These are the activations of a small neural network, seen along a few directions. Each row is one input.
Each table varies a few parts of the input and shows all the possible inputs, shuffled.
Descriptions start from the smaller parts, as in this example, which fits no table here: one of 2 separate values, together with either a single point or one of 9 places around a ring or (one of 5 places around a ring, together with one of 6 places along a line).
Shared parts are said once, and a part with two or three values counts as separate values.
In the rows, 128 means zero.

Other details of the inputs shift rows strongly along three fixed directions, in all tables alike. That doesn't count.

Table:
x1: 157 125 122 175 131 196 30 100 35 150 139
x2: 117 70 124 120 168 134 56 54 95 165 124
x3: 231 124 62 171 111 120 72 130 90 146 107
x4: 168 67 106 99 154 76 150 109 175 139 67
x5: 119 88 124 107 159 59 174 110 173 123 107
x6: 87 156 197 149 124 191 119 130 86 128 147
x7: 55 92 173 88 173 119 129 90 152 144 131
x8: 104 158 118 137 118 110 155 164 156 123 135
x9: 51 175 181 155 123 140 166 138 123 101 171
x10: 140 170 171 143 111 218 76 148 55 117 156
x11: 204 134 80 136 102 108 138 162 148 103 102
x12: 96 166 158 142 112 182 100 95 90 147 196
x13: 107 172 122 139 86 97 180 175 166 116 150
x14: 60 97 143 111 161 113 145 54 150 171 153
x15: 185 131 74 133 113 144 108 170 113 126 116
x16: 73 122 194 130 151 189 92 111 87 138 144
x17: 145 216 93 162 74 108 168 157 158 128 184
x18: 173 202 120 162 64 171 123 186 76 110 140
x19: 122 171 150 192 101 192 63 118 46 137 167
x20: 64 86 193 88 147 103 132 88 147 145 135
x21: 89 177 135 134 94 72 192 169 189 114 148
x22: 138 128 106 117 125 71 169 138 177 105 122
x23: 170 48 148 100 160 169 45 93 70 157 98
x24: 146 133 92 97 113 96 149 140 145 125 112
x25: 95 120 151 104 154 139 128 115 133 133 128
x26: 108 173 123 128 85 96 175 173 166 113 157
x27: 145 196 110 151 75 159 124 194 109 107 165
x28: 77 93 202 97 159 168 85 85 99 144 142
x29: 53 178 205 120 90 171 132 125 89 118 179
x30: 224 107 63 151 138 150 95 154 95 114 87
x31: 159 136 83 131 122 127 134 153 148 103 114
x32: 79 115 167 120 147 110 153 116 157 138 121
x33: 123 107 152 123 156 167 106 115 100 140 112
x34: 112 123 112 111 121 82 178 130 162 132 101
x35: 147 100 137 135 133 148 102 76 99 169 144
x36: 114 30 171 76 186 99 127 61 146 163 80
x37: 171 71 108 90 156 67 138 117 173 147 82
x38: 199 64 51 112 149 89 129 142 150 147 68
x39: 177 108 137 160 121 200 78 130 66 119 102
x40: 225 97 74 149 115 146 101 163 95 139 82
x41: 111 39 133 95 174 66 95 34 146 173 109
x42: 128 125 108 129 123 73 171 151 179 131 105
x43: 92 182 138 134 104 77 194 168 192 113 146
x44: 141 160 148 148 101 202 85 146 77 99 151
x45: 178 122 82 139 133 152 93 104 105 160 138
x46: 92 115 147 107 150 142 126 110 138 124 125
x47: 145 200 103 163 108 156 131 186 104 88 161
x48: 106 190 168 143 99 194 108 152 93 101 166
x49: 183 76 127 148 143 188 65 71 53 178 121
x50: 61 119 184 123 141 137 151 103 143 128 125
x51: 208 139 83 130 110 107 139 165 148 113 96
x52: 146 207 74 168 84 105 120 158 137 118 168
x53: 114 160 98 122 117 87 162 168 177 118 133
x54: 103 105 161 121 130 127 138 107 143 118 120
x55: 61 111 176 128 147 128 149 98 136 118 136
x56: 174 78 110 90 154 79 145 116 164 144 81
x57: 109 161 93 118 111 93 180 156 162 120 121
x58: 98 57 136 68 168 116 117 74 127 154 96
x59: 51 178 175 130 126 138 151 134 125 94 187
x60: 210 106 46 137 152 91 142 159 139 117 84
x61: 157 137 81 132 132 118 133 152 140 103 121
x62: 65 82 184 105 158 109 144 77 145 126 130
x63: 113 152 96 137 119 101 175 156 180 101 121
x64: 219 111 84 147 135 175 85 153 87 127 82
x65: 140 131 108 118 134 68 174 142 168 108 126
x66: 31 179 175 123 117 126 164 129 152 92 187
Description of these inputs: one of 6 places around a ring, together with either one of 2 separate values or one of 9 places along a line.
Changing only the place on the ring of 6 turns x61 into x66. The same change can be made to x47. Which row results?
> x59
Changing only the place on the ring of 6 turns x40 into x27. The same change can be made to x50. Which row results?
> x48
Start at x11 and move only the place on the ring of 6, one step at a time. The first step leads to x54. Which rows follow, in order?
> x39, x63, x31, x44
Change only the place on the line of 9 in x64. List by row number the other rows that result.
> x8, x16, x30, x33, x38, x57, x60, x63
Change only the place on the line of 9 in x5. List by row number the other rows that result.
> x4, x13, x18, x21, x36, x43, x54, x62
Change only the choice among 2 separate values in x1. List by row number the other rows that result.
> x14
List by row number the other rows that have the place on the ring of 6 in common with x41.
> x11, x17, x20, x22, x26, x29, x37, x51, x56, x65

Table:
x67: 18 108 198 95 157 114 155 91 163 119 147
x68: 52 118 123 128 143 85 152 86 164 152 156
x69: 86 216 176 178 93 192 133 170 91 89 176
x70: 172 155 104 140 119 166 113 171 97 111 117
x71: 182 122 70 108 120 68 171 166 180 125 89
x72: 201 151 70 132 105 108 154 185 142 119 96
x73: 86 95 204 105 140 179 91 97 87 137 140
x74: 160 151 111 161 104 152 67 122 69 140 149
x75: 177 63 87 90 163 86 127 123 162 132 77
x76: 47 122 170 109 138 73 200 111 191 124 131
x77: 157 46 142 111 175 148 84 88 98 138 81
x78: 146 172 125 161 98 185 92 121 67 122 178
x79: 131 84 149 129 163 147 70 58 92 179 143
x80: 103 197 76 145 89 74 186 146 199 129 157
x81: 124 196 122 143 99 147 144 186 130 94 151
x82: 133 104 146 126 132 131 129 125 123 128 110
x83: 203 76 102 115 137 120 108 131 121 136 78
What do these inputs look like to the network?
> either one of 5 separate values or (one of 2 separate values, together with one of 6 places along a line)
Change only the choice among 2 separate values in x82. List by row number the other rows that result.
> x77
Change only the place on the line of 6 in x76. List by row number the other rows that result.
> x71, x72, x73, x82, x83
